A small network was trained on made-up records. Each row is its average activation on records with the value named, seen along a few directions.
Values that are neighbours, or in one group, have similar rows; names and order tell nothing.
(in the rows, 500 means zero)
Random noise pushes rows far along 4 fixed directions. That doesn't count. These rows show it; they differ only by the noise:
[593 555 517 535 346 427 479 728 451 386 559 603 450 552 317 303 508 529]
[374 556 463 290 511 494 734 460 391 443 475 316 601 389 493 551 575 324]
[492 662 362 328 355 305 850 762 319 246 637 242 705 644 623 454 681 270]
[608 554 551 594 155 393 582 749 434 396 714 580 640 737 417 274 496 508]
[384 493 569 416 422 614 677 303 479 625 538 466 658 364 460 542 462 457]
[396 489 554 375 501 566 569 404 451 528 434 473 501 345 351 495 482 430]


Field Sosu:
f4: [501 380 553 483 501 655 474 397 600 542 519 447 573 579 585 470 504 502]
f15: [731 781 236 591 600 460 624 727 547 442 606 618 448 224 569 464 655 720]
f19: [530 547 395 474 456 292 571 611 367 261 488 290 497 659 593 531 565 288]
f7: [367 485 564 581 424 415 626 259 520 530 591 392 619 582 663 634 485 398]
f14: [562 560 456 551 487 418 269 500 472 540 413 594 305 483 355 448 382 516]
f18: [434 462 620 463 492 465 507 499 495 420 421 285 571 620 585 503 580 331]
f10: [607 549 345 480 640 602 477 579 610 533 538 607 482 508 500 579 520 708]
f1: [475 321 710 585 518 520 247 499 540 497 394 555 433 622 391 362 489 433]
f16: [394 560 541 470 814 583 546 266 533 503 392 362 443 261 619 699 493 466]
f8: [465 440 465 417 693 565 338 549 457 432 426 449 337 493 467 536 644 463]
f2: [515 536 472 455 764 548 524 568 447 369 363 423 355 464 592 510 615 508]
f11: [530 801  57 388 627 284 828 711 436 429 539 218 505 383 807 615 685 382]
f13: [529 409 723 684 264 465 388 487 525 479 549 512 688 733 559 368 387 535]
f20: [563 439 594 641 226 490 528 347 556 777 626 715 602 577 471 419 296 551]
f17: [527 498 390 508 542 421 430 564 506 475 427 522 374 439 476 526 417 539]
f6: [476 564 377 412 550 393 554 615 409 491 454 497 385 387 474 502 499 424]
f12: [370 317 596 423 470 710 478 325 590 677 540 538 685 578 625 634 492 466]
f5: [447 435 455 237 640 516 514 465 440 406 394 393 484 594 579 591 628 468]
f9: [406 461 539 550 666 504 508 384 522 507 475 385 475 330 604 734 441 447]
f3: [534 419 474 489 431 415 392 650 484 435 525 615 534 777 380 473 514 606]
Sosu is arranged as a line.
Q: List every value one step from f8, in the order listed.
A: f4, f12
Q: List every value one step from f11, in the order listed.
A: f14, f20
Q: List every value one step from f16, in the order listed.
A: f13, f9
Q: List every value one step from f3, in the order listed.
A: f10
Q: Fewest steps between f17 and f6?
A: 4
